A small network was shown many inputs. Here are its activations along a few directions, one row for each input.
Each table varies a few parts of the input and shows all the possible inputs, shuffled.
Descriptions start from the smaller parts, as in this example, which fits no table here: values(3) and (point or line(9) or (line(6) and ring(8))).
Shared parts are said once, and a part with two or three values counts as separate values.

Other details of the inputs shift rows strongly along two fixed directions, in all tables alike. That doesn't count.

A family of inputs:
r1: [ 14 -12 -27 -10  -4   4   4  -8 -19  24   6   2 -21 -13 -16  -8]
r2: [ -4  -3 -13 -25 -10  -1   5  -7 -16  15  11  21  12  14 -25 -26]
r3: [ 23  17 -11  -6  20 -27  -2 -33  52 -11  -4 -20   2  15  31   5]
r4: [  1 -24   0 -12  12  16  14   0 -11   8  17   7   7 -11 -26 -29]
r5: [-17  16  28   0  -5  -1 -24  35 -21 -23 -24   6   5 -16  15  13]
r6: [-11  -3 -18 -34 -11   7   0  -5 -14   9   6  -4  10   3 -19 -10]
r7: [-27  24  31  15  -5  12 -13  22 -19 -16  -5  -6   5  -3  -5  15]
r8: [ -2  17   7  33 -14   7 -10  17 -32 -16  -4 -15 -17   1   6  19]
r9: [ 12 -13   9  15   5   4  20 -24  52 -12   4   2  -7  13  19   7]
r10: [ -1  12  28   2  -6   3  13 -21  49  -3   0   2  14  13  12  -1]
r11: [  9  -3 -27 -16  -8  -2  17  -8 -17  12   9  22   4   8 -25 -17]
r12: [ 11  13  -9   1 -16   3  17 -30  44 -12  -4  -9  10  17  21  15]
r13: [ -1 -15 -16 -51 -11 -11 -10   7 -15   1 -14   3   5 -14  -8 -15]
r14: [  6 -16  16  13   3  -2 -11 -21  52  14  -1   2  13  -2  20  22]
r15: [-18  23  39  27  -6   1  -8  23 -17 -13  -3  14  10   8 -11   2]
r16: [ -9   6 -22 -32  32  -3   3  12  -1  18  14   2  -3 -18 -12 -44]
r17: [ -9  -1 -13 -26 -10   5  11  -9 -19  10  10  11  13  13 -22 -27]
r18: [-11   1   2 -26   5  20  12  -4 -10  11   5   3   7  -7 -24 -23]
r19: [ -1   3   2 -14 -20  -9  -8 -23  48   0   2  -6  11  16  16  19]
r20: [  7 -11   8  12   4   9  19 -27  49 -10  -1 -11  -9   9  24  11]
r21: [-21   2  28  31   1  12 -14  21 -23 -15  -2 -15   6  -9   3  13]
r22: [ -8  -7   0 -28   7   5  -4   8  -5  29   6  19   3  -8 -28  -1]
r23: [  4  -1 -28 -18  -7   5  23 -10 -20   5   9  14   5   6 -23 -19]
r24: [ 16 -18   7  -2   6  -9   6 -20  41   5 -22  -5  -5  -6  51  16]
r25: [ 24  -1  -5 -20 -17 -24   3 -17  47  -8 -30 -11   5  -1  33  19]
r26: [  2   0 -31 -25  -8   6  14  -8 -14   8   4  -3   0  -6 -20  -2]
r27: [  9  -7 -31 -21  -6  -8   5   5 -10  23  -1  11   0   2 -27   6]
r28: [ 21 -15 -27  -7  -2  -1   1   0 -16  33  -1   8 -16  -5 -20  -4]
r29: [  5 -26  -2  -8  13  11   6  -2  -9  15  15  17  11 -12 -28 -30]
r30: [ -5   7  21  -6  -5  -1  -4 -20  53   5   0   1   6   0  15  19]
r31: [-24  25  15  15 -20   8 -11  17 -27 -25  -5  -8  14  21  -1   7]
r32: [ -5 -22 -16  -8  13  14  15 -10 -12  15   4  -1 -17 -14 -12  -9]
r33: [-11  -3  25  16   3   1 -26  31 -29 -18 -14  -1   8 -21  28  13]
r34: [-16   3  32  31   2  16  -6  23 -21 -24   1 -14   7  -2  -1   5]
r35: [  9 -26 -16  -3  16   8  17  -6  -8  11  10  22 -10  -4 -25 -20]
r36: [ 24   2  -3   7 -11   8  15 -29  44  -7   3 -13  -9  14  28  10]
r37: [-19   1  15  42   3   1 -11  16 -25 -12  -9  -1 -18  -7   2  21]
r38: [ 11  15  11  43 -12   1  -8  22 -28 -20   3   9 -10  14  -1   9]
r39: [-12  -1  13  45   5  -2 -15  23 -22  -4 -16   6 -12   0  -3  26]
r40: [ 35  -8   2  -7 -12 -17   3 -20  41   5 -27 -14  -9  -2  46  14]
r41: [-17  33   7  15  13 -17 -33  27 -20 -28  -7 -15   1  13   7  -7]
r42: [  5 -16 -27 -18  42 -15  16  -2 -16  21  21  -5 -16 -17  -2 -31]
r43: [ 20 -11 -24 -12   1  13  19  -5 -19   7  18  11 -14   1 -18 -23]
r44: [ 10  27   8  31  22 -21 -16  21 -35 -20   2 -23 -16   5  17   5]
r45: [-17  17  15  36  23 -15 -14  40 -17 -16  12 -18   2 -13  20  -9]
r46: [ -7 -25  -5 -10  11   9  -4  -6 -11  22  10   4   2 -24 -17 -12]
r47: [  3   0   3 -13 -18 -14 -11 -15  51   7  -1   1  13  24  12  25]
r48: [-11  23   1  23 -18  -8 -11  22 -26 -18  -8  -3  -2   4  -6  30]
Each input here is: ring(6) and (values(2) or line(6)).
The inputs of r42 and r16 match in every part but the ring(6) part. If r35 is changed in the same way as r42 into r16, which row does it become?
Answer: r15
The inputs of r28 and r22 match in every part but the ring(6) part. If r43 is changed in the same way as r28 into r22, which row does it become?
Answer: r10
Which other rows does r5 become when the values(2) part takes its other values? List them by row number.
Answer: r16
Start at r34 and move only the ring(6) part, one step at a time. The first step leads to r18. Which rows follow, in order?
Answer: r31, r12, r36, r20
List by row number the other rows that have the ring(6) part in common with r2.
Answer: r6, r13, r17, r19, r31, r41, r47
List by row number the other rows that have the ring(6) part in common with r11.
Answer: r3, r12, r23, r25, r26, r27, r48

A family of inputs:
r49: [  5 -14 -15 -15   1  11  22 -21   9  17  17  17   4   8 -28 -18]
r50: [ -3  11  31  59   7   4  -2  14   4 -27   1  -5  -9   6  21  15]
r51: [ 11  -2 -10 -10  15 -16   1 -14  31   5   1 -11  -2  -2  26  -5]
r52: [-26   4  17  15 -11  16 -11  26 -47  -5   6  13   9   0 -32   1]
r53: [-18  -9  18  26  12  13  -8  32 -50  -7   4   1  -4 -17 -16  -4]
r54: [ -9  13  24  17   7 -15 -25  21   0 -19 -16 -13   2  -3  27  13]
r55: [  5   8 -12 -22 -10  -7   2 -14  25  -1   1  -3  11  10   4  -3]
r56: [  0  16   7  10 -12   1   4 -14  25 -13   1  -5   4  23   8  11]
r57: [ 14 -12 -43 -34 -17   0  12  -5 -38  15  -5  11 -10   0 -28  -8]
r58: [  0 -24  -9 -27  20   6   7  -9   9  21   2   5  -2 -24  -6 -14]
r59: [  6  11  12  29  10  -5   1  -4  16 -11   0 -13  -8   5  25   7]
r60: [-12   6  -6 -33  -7   1  -9  19 -38   4  -2   8  11  -8 -24 -17]
r61: [ -3  -2   7 -18 -12   5   4 -17  38  11  -1   7  13   3   1   6]
r62: [ 30  -7 -22   2  -3 -14   1 -14  18   9 -10  -9 -18  -1  21  17]
The inputs of r57 and r62 match in every part but one. If r55 is changed in the same way as r57 into r62, which row does it become?
Answer: r51
Describe the family of inputs behind these rows.
Answer: values(2) and (point or ring(6))
Which other rows does r58 become when the ring(6) part takes its other values? List them by row number.
Answer: r50, r51, r53, r54, r59

A family of inputs:
r63: [-8  9 10  8  1  6  9  1 13 -9  1 -1  1  8  3 -5]
r64: [  9  -1 -14  -4   2  -4   0 -11  10   3   9  -4  -2   3   1 -11]
r65: [-5 -6  1 -2  8 -1 -5  0  4 -4  7 -2  7 -1  0 -5]
r66: [  2 -13 -20 -13   7  -1  -3   8 -17  18  -2   0 -17 -10  -6  -5]
r67: [  2 -15   1 -18  -1   6   7 -15  11   4   2  -2   8  -2   8  -5]
r68: [13  0  2 14 -1 -1 -6 -1  6 -1 -2  0 -8  7 10 12]
r69: [  8  -6 -15 -14  11 -14   5  -6  10  17   4  -3 -11  -7   6  -7]
r70: [  3 -15  -2  -5  -2  12  16 -12  16   9   6   7   0  -5 -12  -3]
r71: [ -8  13  14   0   9   1  -8  12  -3 -13  -4  -3   3  -6   9   2]
r72: [-7 -4  6  1 -6 12 11 -8  3 -2  5 -5  0  4 -2 -2]
r73: [  1  17   2  14  -3  -1   8 -12  22 -14  -6  -5  -1  13  17   4]
r74: [  5  -3 -13 -10  -7   7   5  -4 -22   5   3  -2  -2  -5  -7 -12]
r75: [ -5  -6  -3 -26  -8  -1  -1 -11   5  10  -2  12  11   6 -14  -8]
r76: [  3   6 -13 -23  -8  -6  -6   5 -12  10  -9   0   6  -2 -19   0]
r77: [  4 -16  -4  -3   9  13  10  -8   5  17   6   3  -1  -2 -16  -5]
r78: [ -4  10   2  15 -10   6   4  -6  -9 -12  -4  -8  -3   6   6   9]
r79: [ -1 -10   2 -10   2   3   2  -9  14   8  -6   3  -1 -15   4   1]
r80: [ -1   4   8 -22  -8  -5  -8 -19  31   7 -10   2   7   6   0   3]
r81: [ 13 -11 -16  -9   8   8   8 -11  -6  12   5   6 -12   1 -12  -1]
r82: [ -8   0  -1  -8  12  -1  -9   1   3   1   6  -4   3 -11   1  -4]
r83: [  6  -6  -7  -8  -6   1   5  -5 -10  -1  -6  -7   2  -1   5  -2]
r84: [ 10  -4   6  18  -4  -9  -7  -4  22  -8 -11  -4  -6  10  25  21]
r85: [  5 -10 -13 -14  -1   0   4   6 -12   8  -8   2 -11 -14  -7  -2]
r86: [  3   2  -3   8   0 -12  -6   1   6 -12  -1 -10   1   7  11   4]
r87: [ -6  12  16   9   1   5  -3  11   0 -13   3   2   3   4   6  -5]
r88: [ -9 -11  -9  -8  12   4  -5   4 -11  20  -1   4  -4 -17  -5  -6]
r89: [ -7   7  15   5   5   0  -4  10  -1 -17  -4  -1   7   3   9  -1]
r90: [ -5   7  14  22   0   0   1  -7  30 -12   4 -10   6  12   9   8]
r91: [  2  -8   4 -10  -6   9   6 -13  13   5   7  -2   4   0   6  -7]
r92: [ 6  2 -8 -9  3 -5  5  3 -4 -5 -5 -2  2  1  5 -9]
r93: [-17  -4   9  22   6   5 -15  30 -46  -4  -7   6   0  -9 -11   2]
r94: [-11   9  15  24  10   0 -10  32 -45  -4   6   4   1  -8 -16  -6]
r95: [  2  17   3  12  -3  -2  -1   6  -3 -13  -5  -2  -1   7  10  -4]
r96: [  0  -7  -3  -1  15   5  12   1 -12  13  11   4   0  -5 -23 -16]
r97: [ -3   0  18  20 -10   6  -2   7   5  -7  -2   4   3  -3   3   8]
r98: [ 12  -3 -10  -3   9  -7   4  -1 -13  11   8   4  -9  -1  -8 -14]
r99: [  4   5   6  18   4 -17  -5   8  -4  -9  -5  -2  -6   6  13   7]
r100: [ -3  -6  -6  -7   9   5  -2   2  -8   7  15   2   4  -5 -14 -18]
r101: [  7   2  -7  -5   3 -12  -3  -8  28  -1   1 -15  -3   1  17   5]
r102: [ -5  11  17   2 -19  -3  -8  -7  26  -3   1   7  10  18   6  10]
r103: [ 12   4   9  18 -14  -2  -1  -6  24 -10  -5   1  -4   3  18  19]
r104: [-18   9   9  13  15  -5 -12  26 -34   0   1   1  -3 -16  -5   0]
r105: [  7 -17  -5  -6   8  10   3  -5   3  21   7   6   1  -7 -10 -10]
r106: [  2   9 -12 -10 -17  -4  -2   0  -2   7   3   7  10   8  -8   4]
r107: [-7  2 13 17 10 -9 -5  9 -3 -5  0  2  4 -3  7  3]
r108: [-11  15  -1  23   1   0  -8  13 -30 -18   3  -5  -6   7 -10   2]
r109: [  2   5   4  17  -8   5   3   2  -7 -12  -2   4  -8   0  -2  17]
r110: [  8 -15 -14 -11  -4   0   6   3 -16   4  -5   9  -6 -11  -9  -4]
r111: [ -6  -6  15  13  -7   2  -3   7  -1 -10  -9   4   3  -4   4   9]
r112: [-18  12  11   6 -16   2  -1   8   0  -5   4   8   6  17 -10  10]
r113: [ -5   8 -19 -12 -12   2   7   1  -8   7   7  10   8   9 -17   6]
r114: [ 14   0  -6   1  10  -5  12 -20  17   6   5   1  -9   8   2  -1]
r115: [ -5  -3   7 -12   2   5  -2  -2  -1  -1  -2  -8   3  -9   6   2]
r116: [ 11   6  -5 -15   5  -7   5  -7  27  -1  -6 -10   0   0  18  -1]
r117: [  0   7   5   2  -6  -1  -6   9 -12 -10  -9 -15  -3  -3  11  10]
r118: [  6  -2 -17 -23 -12  -7   1  -7   1  10  -3   6  12   6 -11   0]
Describe the family of inputs behind these rows.
Answer: values(2) and line(4) and (point or ring(6))
The inputs of r101 and r82 match in every part but the values(2) part. If r66 is changed in the same way as r101 into r82, which row does it become?
Answer: r88
The inputs of r75 and r118 match in every part but the values(2) part. If r65 is changed in the same way as r75 into r118, which row does it become?
Answer: r86
Start at r85 and move only the line(4) part, one step at a time. The first step leads to r110. Which rows follow, in order?
Answer: r103, r109
Which other rows does r91 become when the ring(6) part takes its other values? List them by row number.
Answer: r87, r94, r97, r100, r105
Start at r77 and move only the ring(6) part, one step at a time. The first step leads to r70. Which rows follow, in order?
Answer: r72, r63, r90, r96
Which other rows does r110 become when the values(2) part takes its other values? List them by row number.
Answer: r111

A family of inputs:
r119: [ -8  14  21   8  -8  -4  -8  -9  39 -10  -2  -9   8  11  22  16]
r120: [-20  11  12  -1   0   8 -10  21 -35  -8   1  -1   4  -4 -15  -5]
r121: [  4  -5 -25 -33 -12  -1   8 -13   8   9  -4   4   5  -3  -3   0]
r122: [ 11  -9   0  -4  -8  -1   9 -26  44  10   1   4   6  10  11   4]
r123: [ -5  12  18  30   4 -10 -23  23 -17 -14  -8  -6  -2  -2  11  19]
r124: [ -1  -3   2   5   4   6   6   4 -12  -3   3   2  -5  -6  -4  -5]
r125: [  1 -17 -25 -24  16   9  15 -11  -9  26  11   5  -8 -14 -24 -23]
r126: [  9  15   5  15  -1 -15  -5  -6  23 -10  -1 -11  -2   8  31   8]
r127: [ -3  22   5  25   2  -2  -7  22 -26 -18  -2   0  -8  10   0   5]
r128: [-10  -1  -2   3  -1  12   0  12 -31   0  10   3   1  -4 -22 -10]
r129: [  0   9  17   7 -12  -7  -6 -11  42  -8 -12  -1  11  11  23  15]
r130: [ -2   6  16  24  -1   1  -1  12  -5 -14  -5   0  -5   1   8  11]
r131: [  6 -11 -12 -33  -1  -3   5 -21  38  22   3   8   6   0   1  -4]
r132: [ 13  -6 -15 -12  -5   2   9 -13   4   8  -4  -3 -11   0  -1   1]
r133: [ -9  -3   5  10  10   1  -6  24 -38 -11  -1  -2  -4  -9  -4  -6]
r134: [ -1  -4  -3   1   9  -4 -10  18 -32   0  -1   2  -6 -16 -11  -9]
r135: [ 8  8 17 22 -1 -8 -4 -9 37 -5 -6 -4 -1  9 23 26]
r136: [ -2   5 -17 -24   2  -5   5   9 -29   5   5   4   5  -2 -28 -19]
r137: [ -6  11  18  30  -2  -2  -7  18 -14 -14  -7   0  -6   1   4  15]
r138: [ 11 -19 -31 -35  -6   4  14 -26  -2  19   4   8  -4   0 -19 -10]
r139: [  8 -13 -14 -20   1   6  12 -29  36  19  16   2   4   1  -4  -9]
r140: [  4  -7  -3  -5  -4  -2   4 -11  20  13   5   7   4   7  -2   3]
r141: [  6   1  16  16 -12   0   4 -15  38  -7  -4  -1   8  14  20  14]
r142: [ -6   1  11  17   5  -3 -11  25 -29 -14  -6  -1  -5  -6   4   1]
r143: [ -3 -16 -19 -18  21   1   4   1 -17  16   6   0  -3 -15 -14 -18]
r144: [  7   0 -12  -4  -2  -3   6 -12  10  -1   7   3   2  16  -7  -6]
r145: [-11   6  15  22   9  -3  -9  15 -13 -16  -4 -11  -1  -3  11   9]
r146: [ -7   3   8  -9   0   7  -2   6 -12  -3  -3   1   7  -2  -6  -7]
r147: [ 13   7   2   9 -10 -10  -7  -5  25  -7 -12 -18  -4   5  31  20]
r148: [  2  -8  -6 -26  -1   4   4 -11   9  11  -1   8   7  -3  -5 -12]
r149: [ -9   3   9  13  -5  11  -2  18 -37  -9   5   4   3  -2 -15  -3]
r150: [ -1 -12 -15 -13  12  10  12  -2 -14  12   9   4  -7 -12 -16 -18]
The inputs of r129 and r137 match in every part but one. If r136 is changed in the same way as r129 into r137, which row does it become?
Answer: r127
Describe the family of inputs behind these rows.
Answer: line(4) and (values(2) or line(6))
